Each row below holds a small network's activations on one record, seen along a few directions.
Here are examples, each followed by its value of one field, J.
The word absent means that the record has no J.
Other fields move the rows too, some of them a lot.
(in the rows, 500 means zero)
Random noise pushes rows far along 8 fixed directions. That doesn't count. These rows show it; they differ only by the noise:
[525 465 503 609 534 392 199 666 549 598 534 333 631 691 508 352 209 371
 565 219 714]
[588 505 489 636 276 288 330 323 578 477 393 434 589 627 543 619 463 512
 549 323 563]
[582 274 460 446 560 452 553 583 366 562 608 516 334 483 555 513 675 496
 499 440 274]
[579 336 424 581 551 193 348 468 448 417 736 243 412 407 637 515 491 548
 594 344 362]
[415 478 416 475 614 385 391 518 482 409 364 391 657 509 359 372 364 513
 497 525 514]
[557 515 570 615 344 512 356 318 556 544 409 427 645 621 560 673 421 416
 587 327 670]
[464 406 566 405 587 683 577 458 428 506 551 433 556 417 544 646 567 435
 567 503 435]
[408 501 434 339 423 321 509 395 533 304 236 582 767 546 295 597 506 534
 486 601 325]
[504 314 436 465 729 593 573 500 297 537 511 469 371 398 462 431 614 494
 481 601 394]
[549 400 577 445 472 664 524 709 481 691 563 558 455 629 569 511 563 392
 501 325 490]

[559 656 468 684 473 507 560 458 487 474 566 357 207 379 620 354 614 717
 425 556 624] : j4
[495 343 497 388 425 559 584 505 511 581 634 594 487 424 606 700 696 453
 557 465 295] : j7
[529 591 641 461 521 667 453 538 483 505 652 552 585 609 537 620 336 337
 606 427 675] : j4
[580 565 495 505 412 437 526 365 460 436 584 652 430 549 471 653 607 447
 476 605 520] : j4
[629 408 441 627 500 370 458 236 378 476 578 551 338 467 511 633 603 459
 510 579 488] : j8
[508 589 505 492 625 228 392 550 495 292 744 339 506 490 457 458 368 454
 499 537 540] : j9
[604 518 559 602 308 620 457 282 486 624 324 717 546 652 505 676 502 396
 535 472 650] : j7
[555 566 474 637 415 386 515 423 506 482 430 437 362 475 546 428 570 647
 436 511 521] : j2
[435 452 443 415 435 335 484 803 606 558 377 496 558 608 428 300 524 562
 390 390 359] : j2
[513 474 580 449 586 762 727 534 426 540 770 418 251 258 706 576 731 568
 521 563 399] : j5
[467 486 534 449 734 658 462 643 388 553 475 557 576 566 409 339 284 376
 526 547 638] : j6
[489 675 566 436 521 467 433 718 557 472 662 565 569 632 447 411 339 375
 471 510 665] : j6
[484 557 437 452 535 443 496 573 498 491 603 673 457 556 367 469 523 401
 415 640 539] : j8
[522 508 597 521 432 577 461 415 517 513 385 471 650 562 568 590 385 478
 598 382 563] : j6
[477 562 532 377 459 492 463 473 521 458 482 702 695 620 373 626 399 342
 518 567 554] : absent
[496 535 526 420 321 409 592 395 571 375 443 564 545 464 520 693 606 592
 526 508 328] : j8
[524 260 578 378 875 547 539 464 237 395 739 326 473 358 520 608 477 356
 615 547 336] : j9
[415 392 538 342 588 730 614 656 477 622 464 607 547 530 425 542 655 351
 426 550 457] : j3
[671 368 449 630 577 457 364 350 296 598 536 715 372 609 462 522 421 340
 554 540 608] : j7
[513 488 595 398 545 578 632 387 425 416 553 518 507 473 478 701 638 418
 493 604 429] : j9
[448 509 532 400 548 745 653 764 470 640 210 579 470 563 426 209 492 624
 414 501 464] : j1
[423 591 431 525 482 469 579 490 529 429 217 476 483 474 370 346 623 648
 330 645 504] : j3
[674 570 497 610 329 331 417 307 480 459 560 697 399 638 512 637 508 452
 525 510 587] : j5
[544 548 473 481 499 526 619 347 397 444 367 665 412 473 423 495 559 592
 478 694 461] : j1
[436 520 562 488 481 657 487 387 542 573 426 533 673 541 457 655 487 350
 519 532 651] : j2
[513 501 421 587 646 397 450 521 441 468 629 312 357 366 546 296 442 611
 501 544 519] : j1
[546 448 450 564 493 219 294 358 512 394 601 464 606 567 447 645 407 348
 539 458 532] : j3
[578 377 577 487 578 602 458 652 433 634 695 480 420 544 611 500 464 372
 566 349 507] : j5

Which value of J does each new row have?
[702 586 484 788 473 352 454 307 404 493 557 438 159 535 562 432 592 568
 414 542 706] : j9
[606 408 616 468 409 607 519 499 440 642 463 698 522 700 513 660 539 330
 521 393 484] : j2
[514 502 489 540 548 432 530 443 449 397 425 344 460 404 531 408 498 649
 495 519 419] : j6
[488 670 626 409 502 564 592 740 560 435 765 426 434 455 635 446 479 551
 508 466 506] : j6
[666 626 588 652 262 479 515 374 543 556 404 604 370 694 525 598 602 484
 414 434 653] : j9
[527 564 513 664 436 611 428 491 549 663 386 515 451 629 487 441 535 423
 406 454 786] : j3
[608 491 605 470 231 395 549 634 648 571 738 514 411 614 691 694 701 460
 478 263 370] : j9
[471 529 507 535 506 590 557 368 497 469 615 400 454 298 619 592 577 559
 547 577 494] : j7
[507 527 432 636 769 389 398 582 375 445 382 305 384 511 373 118 329 580
 413 562 673] : j9
[499 588 562 463 431 602 633 481 481 477 251 567 511 530 465 459 559 608
 444 566 492] : j6
